Each row below holds a small network's activations on one input, seen along a few directions.
Each table varies a few parts of the input and shows all the possible inputs, shuffled.
Descriptions start from the smaller parts, as in this example, which fits no table here: one of 4 places along a line, together with either a single point or (one of 2 separate values, together with one of 5 places around a ring) or one of 11 places along a line.
Shared parts are said once, and a part with two or three values counts as separate values.

Other details of the inputs vary at random and push rows far along two fixed directions, the same in every table; ignore that.

Rows:
r1: [ 15 -11   0  39 -27  26  23 -26  10 -18  22 -16 -17   1]
r2: [ 27  20  15  11 -24  10   5  16  -1 -28   7   7 -12   7]
r3: [-56 -30 -19 -51  58 -25 -12  -3 -10  72 -18   6  22  -5]
r4: [-35 -11  -9 -69  55 -49 -24  -2 -25  49 -22  12  29 -15]
r5: [-65 -41 -23 -62  67 -23 -24 -17 -13  70 -25  18  23  -4]
r6: [ 61  45  28  25 -43  -6  -7  14 -10 -68   5  17   5   7]
r7: [-24   4   2 -69  35 -37 -39   4 -26  22 -23  12  13 -16]
r8: [-33  -9  -7 -69  56 -48 -29  -6 -26  49 -19  12  23 -15]
r9: [ 26   8   7  25 -37   0  12 -13  -5 -41  18 -20 -16   2]
r10: [ -3 -20  -8  44 -23  36  27 -26  17  -1  21 -19 -16   7]
r11: [ -3  -3  -5  16 -20   4   9 -11   5 -17  13 -28 -13   5]
r12: [ 49  51  30  -5 -28 -31 -35  14 -25 -61 -10  18  19  -3]
r13: [-24 -53 -26  67  15  79  48   2  52  43  11   3 -29  14]
r14: [ 43  48  23 -38 -16 -54 -36  11 -35 -54 -16  24  33 -10]
r15: [ 18  -1  -2  58 -39  36  31 -20  26 -25  24 -25 -18  12]
r16: [-23 -30 -14  17   8  40  26   9  22  32   4   1 -17  13]
r17: [ 46  55  25 -12 -21 -42 -23  25 -24 -47 -12  10  23 -13]
r18: [ 13  17   9  -5  -9 -13 -11   9  -9 -22 -10  17  20   4]
r19: [ 31  18   7  53 -54  21  21  -7  20 -50  25 -28 -16  10]
r20: [-21  -3  -8 -47  18 -38 -17 -27  -9   6  -4 -16  11 -18]
r21: [-34 -62 -29  67  -3  68  56 -24  41  37  32 -31 -46  17]
r22: [-58 -22 -14 -71  49 -27 -25  -3 -20  55 -25  10  17  -3]
r23: [-21 -38 -18  50   3  70  43  14  42  33   9  -4 -32  12]
r24: [-45 -68 -32  44  38  71  32 -10  44  69  10   1 -31  15]
r25: [ 74  74  41  -9 -60 -34 -19  32 -29 -92  -3  15  14  -2]
r26: [  7  -4  -5  11 -11   4  12 -28  11 -10  14 -18  -7  -5]
r27: [ 32  24  15  32 -17   8   0  17   4 -17  10   2  -8   2]
r28: [ 34  41  21  16 -26 -12 -16  21 -11 -29   1   3   6   3]
r29: [-11 -41 -19  61  -9  56  48 -16  43  10  33 -34 -46  11]
r30: [ 15  20   6  16 -10  -1   2  21   1  -9  -4   3   8  -1]
r31: [-14  12   3 -70  29 -45 -33  11 -28   7 -30  14  25 -21]
r32: [-68 -33 -19 -73  64 -20 -31  -5 -15  71 -27   8  11 -10]
r33: [ 32  28  13  -9  -8 -21 -15  12 -12 -36 -14  19  17 -11]
r34: [14 15  9 11 -8 -2  1 12 -4 -2  4  4  3  8]
Each input here is: one of 2 separate values, together with either one of 5 places around a ring or (one of 3 separate values, together with one of 4 places along a line).
Q: Changing only the choice among 2 separate values turns r27 into r28. The same change can be made to r6. Which row results?
A: r5
Q: Change only the choice among 2 separate values in r23. List by row number the other rows that result.
A: r31
Q: Change only the choice among 3 separate values in r6. List by row number the other rows that result.
A: r2, r8

Rows:
r35: [  4  11   2  13 -24  -3   3 -35   5 -24  27 -31 -12   6]
r36: [-41 -53 -30 -11  13  11  29 -42  18  18   4 -26  -6  -6]
r37: [ 20  -7   0  21  13  18  11  -5  13  11  13   3 -28 -14]
r38: [  3  16  15  -1 -22  25  -9   9   3 -11   2   2 -10  11]
r39: [-13 -38 -25  21  33  43  44  -6  48  44   9  -3 -26 -21]
r40: [  0   6  -5  26  10   4  16  15  15  33   8 -20 -10 -15]
r41: [ -9  25  14 -85  17 -62 -35  16 -43   4 -14  12  18   3]
r42: [-27 -28 -18 -49  52 -37  -9 -14  -8  36 -26  24  41 -16]
r43: [  4  12  14 -41 -17 -56 -31 -39 -44 -42  -4 -10  13 -10]
r44: [  9  31   9 -53  -3 -51 -33   3 -35 -41 -39  32  52  -7]
r45: [ 15  37  20 -27   6 -56 -30  -4 -36 -19  -5  26  45   2]
r46: [-17   6   8 -21 -14   7  -9   4 -18   5  -6  11   1  14]
r47: [-32   0  -8 -48  22 -37 -14  31 -24  36 -13  -9   6   1]
r48: [ 11  17   6  42 -31   8  -1  16  -6 -16  -9   2  15  22]
r49: [26 14 10 27 -3  1 -5 -4 15 -2 14 12 11  6]
r50: [ 15 -20  -4  49  -4  58  32  20  34  -4  27  -4 -59  11]
r51: [ 40  45  17  34 -24 -25 -17  21   0 -28  -1   0  25  -3]
r52: [ -9 -16  -9  23   8  45  28  18  33  27  26 -10 -45  17]
r53: [ 36   6  10  60 -23  44   4   1  18 -38   7  17 -18  16]
r54: [ 11  26  16  36 -42  30  -1  32   8 -22   0 -18 -10  10]
r55: [-18 -14 -15  35   6  36  28  34  33  33  16 -27 -39  11]
r56: [-16 -28  -9  18 -17  20  23 -41   5   5  29 -35 -13  18]
r57: [-13 -24  -9  40  10  52  11  -8  33  31   5   9 -10  24]
r58: [ -6 -11   1 -28  36 -37 -25 -16 -28  15 -12  29  27  -9]
r59: [  4  17  11  22 -43  17   1  28 -11 -15  -5 -11  -1  15]
r60: [ 28  16   4  -7 -13   7  13  32  18 -39   3  -2 -16  -5]
r61: [-41   4 -15 -42   7 -53 -20 -30 -41  11  -4 -36  29 -10]
r62: [-11 -10   0 -22  26 -10   7  -8  -8  49   4   5   2  -4]
r63: [ 48  42  14  -1 -34 -15 -21  13  -1 -71 -22  21  27  -5]
r64: [ 12   3  -5 -24  23 -30 -14  -3   7  -6 -16  19  33 -22]
r65: [-35 -37 -17 -21  26 -14 -10 -52  -2  19   7 -23 -17 -16]
r66: [27 -7  1 40  9 15  0 -7 13 -7 15 18 -6 -3]
r67: [-55 -40 -21 -52  29   9   1  -3   1  37 -26  11   7  -7]
r68: [ -3  -1  -1 -11 -10  23   3  14  15 -19 -13   5  -2 -11]
r69: [-40 -40 -14 -50  49  -8  -6   3 -13  45  -5   8 -18   0]
r70: [-46 -40 -35  36   9  31  28 -31  29  41  26 -54 -23   0]
r71: [-22 -43 -21  -1  38  25  41  -6  26  48  -1   3 -11 -16]
r72: [  3   0  -3 -34   2 -12  11  23  -4 -13  -7   8  -2  -3]
r73: [  4  19   5   2   1 -44 -17  12 -24   6 -10   8  40  -2]
r74: [ 35  18   9 104 -52  60  26  23  39 -30  12  -9 -16  27]
r75: [ 42  24  28  32 -57  30   0  16 -12 -62   7  10 -19  15]
r76: [-44 -53 -34 -19  29   5  20 -46  31  32   0 -29 -11 -18]
r77: [ 17  -8   4  59 -21  44  15  -3  10 -23   8  22 -16  23]
r78: [-26 -14 -10 -49  54 -23 -10 -14  -3  70  -4   2   4 -19]
r79: [-36  -9 -10 -36  41 -34  -3   2 -19  63 -14 -10  17 -17]
r80: [ 47  64  35  -8 -50 -38 -37   6 -39 -69 -14  26  39  22]
r81: [ 38  56  37 -45 -30 -36 -58  16 -45 -70 -20  17  14 -11]
r82: [ 64  30  27  45 -38  13  16  10  -8 -51  20   7 -19  -2]
Q: Describe the family of inputs behind these rows.
A: one of 2 separate values, together with one of 4 places along a line, together with either a single point or one of 5 places around a ring
Q: Changing only the place on the line of 4 turns r74 into r63. The same change can be made to r51. Which row results?
A: r64
Q: Which other rows agree with r65 in the place on the line of 4 and the choice among 2 separate values? List them by row number.
A: r37, r50, r53, r66, r81
Q: Change only the choice among 2 separate values in r36. List by row number the other rows that result.
A: r76
Q: Which other rows agree with r80 in the place on the line of 4 and the choice among 2 separate values? List them by row number.
A: r41, r45, r46, r56, r62
Q: Change only the place on the ring of 5 in r69. List by row number the other rows that result.
A: r58, r75, r77, r82
Q: Start at r72 and move only the place on the ring of 5, one step at a time. The first step leads to r71. Which rows follow, in order?
A: r42, r44, r67
